These are the activations of a small network on made-up records, seen along a few directions, one row for each record.
After each row come some of the record's fields: ZIN, DOKOM, KAS, KOFEZ, LEGOL, SALA.
Not every record has every field; a missing one is left out.
The largest differences between rows may come from other fields.
(in the rows, 500 means zero)
Random noise pushes rows far along 12 fixed directions. That doesn't count. These rows show it; they differ only by the noise:
[633 502 686 479 473 477 661 593 687 377 568 489 376 455 493 566 444 495
 744 475 423 663 418 420 460]
[577 546 406 383 565 611 718 434 479 620 473 615 546 422 650 447 530 356
 555 569 744 476 525 811 332]
[342 648 175 691 538 253 156 305 415 828 611 354 454 897 802 261 568 593
 464 668 573 224 504 673 533]
[435 415 678 598 517 276 514 497 597 707 489 496 436 628 550 345 605 633
 509 573 712 390 347 443 390]
[447 480 666 611 524 612 419 731 516 195 419 347 431 497 434 837 465 538
 626 483 225 838 587 336 691]
[563 762 443 468 436 901 373 508 400 393 469 488 583 555 498 443 555 208
 514 538 316 534 795 710 608]
[561 514 537 362 602 573 460 472  91 279 191 773 612 472 589 440 550 353
 366 396 305 689 630 485 520]
[520 277  68 438 523 216 404 526 158 472 514 579 301 560 586 490 634 568
 485 842 397 381 412 668 645]
[698 205 710 468 482 492 541 404 449 545 216 642 545 504 545 540 593 489
 337 488 524 491 532 463 447]
[850 618 393 643 276 644 496 512 822 644 630 383 307 512 622 522 490 459
 733 665 406 169 512 626 591]
[572 448 708 680 566 621 493 637 515 626 279 492 562 311 573 762 553 623
 448 483 708 407 586 393 512]
[548 410 721 595 348 686 403 564 652 669 225 643 578 519 262 226 562 585
 280 330 435 146 450 267 538]
[410 442 232 603 513 469 415 535 435 506 563 432 432 543 417 520 393 550
 570 368 380 456 563 412 410]
[629 307 313 112 558 396 552 321 466 401 543 675 529 555 493 391 416 470
 480 522 340 660 391 667 607]

[526 529 451 590 334 771 269 274 769 674 612 198 674 719 403 627 400 367
 398 336 437 433 775 648 553] : (ZIN nife; KAS vuv; KOFEZ tede; LEGOL sodor; SALA mosa)
[571 407 660 449 490 569 552 431 559 423 447 495 523 517 426 539 525 450
 467 515 469 606 563 496 488] : (ZIN nuzo; KOFEZ tede; LEGOL fef; SALA vibap)
[367 248 501 418 485 361 246 429 515 506 672 303 571 620 284 549 537 596
 391 473 472 569 581 446 700] : (ZIN nife; DOKOM luri; KOFEZ karus; LEGOL fef; SALA tumub)
[499 556 738 665 312 741 500 531 511 470 614 220 446 578 386 612 787 115
 578 758 650 595 862 746 403] : (ZIN nife; KOFEZ tede; LEGOL sodor; SALA mosa)
[336 694 680 490 527 439 406 817 427 621 697 445 510 298 320 496 702 650
 554 729 856 332 469 461 744] : (ZIN nife; KOFEZ karus; LEGOL sodor; SALA tumub)
[561 353 578 529 562 360 522 406 561 445 511 418 494 541 640 738 390 557
 587 411 499 754 497 380 443] : (ZIN gozal; KAS rame; KOFEZ rula; LEGOL sodor; SALA tumub)
[434 593 504 616 583 581 382 552 224 544 482 543 556 462 437 488 485 508
 426 353 583 429 730 301 386] : (ZIN nuzo; KAS somi; KOFEZ ninod; LEGOL sodor; SALA tumub)
[391 404 173 602 472 529 547 479 705 607 576 306 465 495 417 658 362 571
 518 475 508 434 462 563 432] : (ZIN magok; KOFEZ tapob; LEGOL sodor; SALA mosa)
[562 506 354 460 475 543 569 420 606 425 459 534 489 511 563 491 407 451
 541 498 256 581 379 598 555] : (ZIN gozal; DOKOM mabut; KAS somi; KOFEZ tede; LEGOL fef; SALA vibap)
[499 350 467 613 429 445 633 574 391 446 294 612 391 394 603 509 599 452
 506 486 554 417 461 506 424] : (ZIN gozal; DOKOM verar; KOFEZ karus; LEGOL sodor; SALA tumub)
[635 415 492 421 394 539 670 541 626 563 564 565 463 365 406 506 451 484
 619 446 628 375 476 529 455] : (ZIN gozal; KOFEZ karus; LEGOL sodor; SALA tumub)
[491 423 392 358 440 636 563 468 666 452 518 398 519 643 547 683 485 417
 532 660 477 661 459 829 646] : (ZIN gozal; KAS pepag; KOFEZ rula; LEGOL sodor; SALA tumub)
[525 775 261 490 490 460 622 504 484 381 791 405 224 681 719 446 464 331
 873 717 470 619 546 758 408] : (ZIN nuzo; KOFEZ ninod; LEGOL sodor; SALA tumub)
[778  69 414 566 428 583 542 427 174 341  58 646 460 403 583 826 488 451
 303 447 254 505 658 388 465] : (ZIN nuzo; KAS rame; KOFEZ karus; LEGOL sodor; SALA tumub)
[257 356 602 572 527 627 604 544 727 540 731 211 502 594 267 645 537 452
 577 643 740 687 602 640 378] : (ZIN rele; KAS somi; KOFEZ tede; LEGOL fef; SALA vibap)
[477 475 821 509 412 641 711 606 501 511 461 544 514 451 244 374 682 341
 494 482 669 511 586 437 218] : (ZIN magok; KOFEZ rula; LEGOL fef; SALA dotu)
[437 382 527 819 444 559 530 478 504 523 119 464 460 663 597 578 399 494
 427 184 333 523 548 314 233] : (ZIN nife; DOKOM tedu; KOFEZ ninod; LEGOL sodor; SALA tumub)
[292 528 650 240 657 499 524 644 129 325 456 658 588 436 395 444 710 399
 416 633 710 782 572 622 614] : (ZIN nife; KOFEZ ninod; LEGOL sodor; SALA tumub)
[395 626 347 455 597 423 502 476 423 565 511 603 566 471 621 375 417 588
 547 395 596 450 384 515 523] : (ZIN gozal; KAS rame; KOFEZ karus; LEGOL fef; SALA tumub)
[607 516 517 505 405 514 460 355 574 545 638 384 424 650 597 403 581 322
 561 563 563 474 654 657 454] : (ZIN magok; DOKOM luri; KOFEZ ninod; LEGOL sodor; SALA tumub)
[631 326 469 584 342 126 342 479 526 360 664 418 227 669 458 452 555 587
 664 619 207 471 394 315 646] : (ZIN gozal; KOFEZ tede; LEGOL fef; SALA vibap)
[464 444 149 427 590 498 372 504 402 391 625 490 454 386 505 572 423 583
 525 508 401 493 523 500 693] : (ZIN nuzo; DOKOM verar; KAS rame; KOFEZ ninod; LEGOL fef; SALA tumub)
[390 399 391 290 568 410 527 524 394 485 665 578 543 241 318 404 625 461
 435 594 728 482 475 610 575] : (ZIN nife; DOKOM verar; KOFEZ tede; LEGOL sodor; SALA mosa)
[535 419 505 505 574 506 499 449 564 593 329 524 615 474 589 634 397 591
 400 398 505 537 468 443 482] : (ZIN gozal; DOKOM tedu; KOFEZ rula; LEGOL sodor; SALA tumub)
[483 475 536 389 677 685 388 367 258 422 315 608 738 512 560 666 363 449
 329 226 530 699 779 454 429] : (ZIN rele; KAS pepag; KOFEZ ninod; LEGOL sodor; SALA tumub)
[367 510 359 441 674 521 538 455 456 595 504 567 689 289 461 563 337 559
 463 228 762 524 564 477 392] : (ZIN gozal; KOFEZ tede; LEGOL sodor; SALA mosa)
[456 710 605 704 422 772 553 578 639 534 337 407 543 475 573 557 571 398
 536 475 570 442 570 618 524] : (ZIN nife; KOFEZ tede; LEGOL fef; SALA vibap)
[525 529 442 511 620 456 399 601 192 393 382 605 486 433 565 579 522 593
 438 569 352 531 514 382 632] : (ZIN nuzo; DOKOM tedu; KAS somi; KOFEZ ninod; LEGOL fef; SALA tumub)
[693 236 472 413 422 445 436 498 619 518 539 521 350 566 386 487 509 599
 466 723 374 359 437 462 652] : (ZIN rele; DOKOM tedu; KOFEZ ninod; LEGOL sodor; SALA tumub)
[564 485 516 422 463 595 440 388 358 513 270 658 655 518 550 433 581 378
 291 478 482 440 546 595 525] : (ZIN gozal; KAS pepag; KOFEZ tapob; LEGOL sodor; SALA mosa)
[ 87 719 519 525 742 442 473 492 531 602 406 453 642 699 677 378 447 635
 409 530 620 696 286 556 491] : (ZIN nuzo; DOKOM tedu; KAS rame; KOFEZ rula; LEGOL sodor; SALA tumub)
[566 374 561 561 436 363 343 407 556 768 528 486 505 581 417 400 487 697
 374 461 611 170 514 301 497] : (ZIN nuzo; KOFEZ karus; LEGOL sodor; SALA tumub)
[268 330 443 371 610 470 637 489 465 200 303 600 524 568 348 499 295 535
 434 238 237 881 373 367 439] : (ZIN nuzo; KOFEZ tede; LEGOL sodor; SALA mosa)
[482 596 483 577 583 614 322 409 532 474 429 335 604 523 625 751 456 514
 437 540 347 658 621 554 658] : (ZIN magok; DOKOM mabut; KOFEZ tede; LEGOL fef; SALA vibap)
[613 455 226 371 552 664 317 373 463 631 699 489 645 357 373 500 405 462
 388 419 596 289 796 512 508] : (ZIN rele; DOKOM luri; KOFEZ rula; LEGOL sodor; SALA tumub)
[562 777 598 538 533 584 409 563 302 471 395 582 572 428 545 442 535 429
 453 466 386 484 609 365 480] : (ZIN magok; DOKOM tedu; KOFEZ rula; LEGOL sodor; SALA tumub)
[567 481 666 609 335 156 479 650 424 393 712 480 169 652 416 297 704 530
 726 694 375 450 356 301 530] : (ZIN nife; KAS somi; KOFEZ ninod; LEGOL fef; SALA tumub)
[515 491 840 465 428 562 718 528 522 531 290 654 527 535 435 302 651 386
 412 490 628 512 442 469 302] : (ZIN magok; KOFEZ rula; LEGOL sodor; SALA tumub)
[210 649 487 683 486 472 382 702 408 296 440 412 412 618 429 454 586 478
 514 644 187 675 394 411 620] : (ZIN gozal; DOKOM mabut; KAS somi; KOFEZ tapob; LEGOL sodor; SALA mosa)

Which values does each new row have?
[568 526 593 519 543 543 699 448 366 516 295 761 536 372 486 266 468 360
 444 312 549 422 529 381 109] : (ZIN rele; DOKOM tedu; KOFEZ tede; LEGOL sodor; SALA mosa)
[343 625 433 397 597 733 420 484 611 576 620 351 682 532 469 645 403 457
 498 474 636 637 613 722 566] : (ZIN gozal; DOKOM tedu; KAS pepag; KOFEZ ninod; LEGOL sodor; SALA tumub)
[412 576 538 455 588 671 429 511 730 513 467 442 646 469 563 583 362 578
 493 303 600 592 521 528 704] : (ZIN gozal; DOKOM luri; KOFEZ ninod; LEGOL sodor; SALA tumub)
[479 446 598 324 491 603 406 553 624 468 644 472 646 263 161 474 504 506
 409 399 562 491 548 422 710] : (ZIN nife; DOKOM luri; KOFEZ tede; LEGOL sodor; SALA mosa)
[320 710 451 650 551 190 502 564 413 545 566 520 332 586 669 261 634 548
 647 707 540 445 277 528 424] : (ZIN gozal; DOKOM mabut; KOFEZ tede; LEGOL fef; SALA vibap)
[433 388 300 523 544 521 363 313 522 605 697 378 503 679 450 470 358 496
 510 403 561 488 686 477 356] : (ZIN rele; KAS rame; KOFEZ ninod; LEGOL sodor; SALA tumub)
[612 364 686 616 448 516 495 412 528 643 205 546 541 571 741 506 642 497
 312 530 641 385 478 569 572] : (ZIN nife; DOKOM luri; KAS somi; KOFEZ ninod; LEGOL sodor; SALA tumub)
[454 418 627 671 454 580 442 639 745 531 412 368 410 629 470 646 502 670
 492 642 487 447 462 387 632] : (ZIN rele; KOFEZ rula; LEGOL sodor; SALA tumub)
[593 632 797 557 293 498 447 603 569 280 583 375 281 742 422 391 624 345
 667 748 131 625 509 437 598] : (ZIN nuzo; DOKOM tedu; KOFEZ karus; LEGOL sodor; SALA tumub)
[641 379 492 557 476 554 278 267 510 548 320 506 587 608 726 546 519 484
 345 387 447 436 672 518 638] : (ZIN gozal; DOKOM verar; KOFEZ ninod; LEGOL fef; SALA tumub)
[445 375 709 613 448 225 389 638 358 282 457 420 340 584 436 676 564 596
 558 548 211 713 404 222 555] : (ZIN nife; DOKOM mabut; KAS pepag; KOFEZ karus; LEGOL sodor; SALA tumub)
[747 548 523 431 476 700 573 525 489 646 464 641 611 139 513 541 617 419
 436 660 772 246 558 616 567] : (ZIN gozal; KAS rame; KOFEZ tapob; LEGOL sodor; SALA mosa)
[531 405 500 462 433 866 680 518 518 473 236 662 523 484 478 339 614 293
 386 519 582 378 598 729 428] : (ZIN rele; DOKOM luri; KOFEZ ninod; LEGOL fef; SALA tumub)
[543 512 282 532 535 110 420 317 215 684 763 566 443 418 609 274 546 495
 580 362 718 246 596 404 221] : (ZIN nife; DOKOM verar; KOFEZ karus; LEGOL fef; SALA tumub)
[453 100 219 860 457 629 404 435 484 636 326 270 443 558 506 856 498 559
 360 560 543 326 709 526 388] : (ZIN rele; KAS rame; KOFEZ tede; LEGOL fef; SALA vibap)
[713 502 851 457 478 606 728 575 578 505 589 576 499 294 413 569 493 430
 638 480 708 516 594 389 343] : (ZIN rele; KAS somi; KOFEZ karus; LEGOL sodor; SALA tumub)
[462 631 603 559 396 523 624 861 359 331 330 749 373 263 278 215 621 505
 512 408 370 305 331 198 485] : (ZIN magok; DOKOM luri; KOFEZ rula; LEGOL sodor; SALA tumub)
[619 438 619 411 553 509 534 482 472 307 559 509 490 439 479 656 451 446
 558 556 413 736 578 452 571] : (ZIN rele; KAS somi; KOFEZ tede; LEGOL sodor; SALA mosa)
[622 510 563 341 532 361 409 474 510 535 641 659 508 358 268 303 376 645
 490 301 383 404 435 143 483] : (ZIN magok; DOKOM mabut; KOFEZ ninod; LEGOL sodor; SALA tumub)
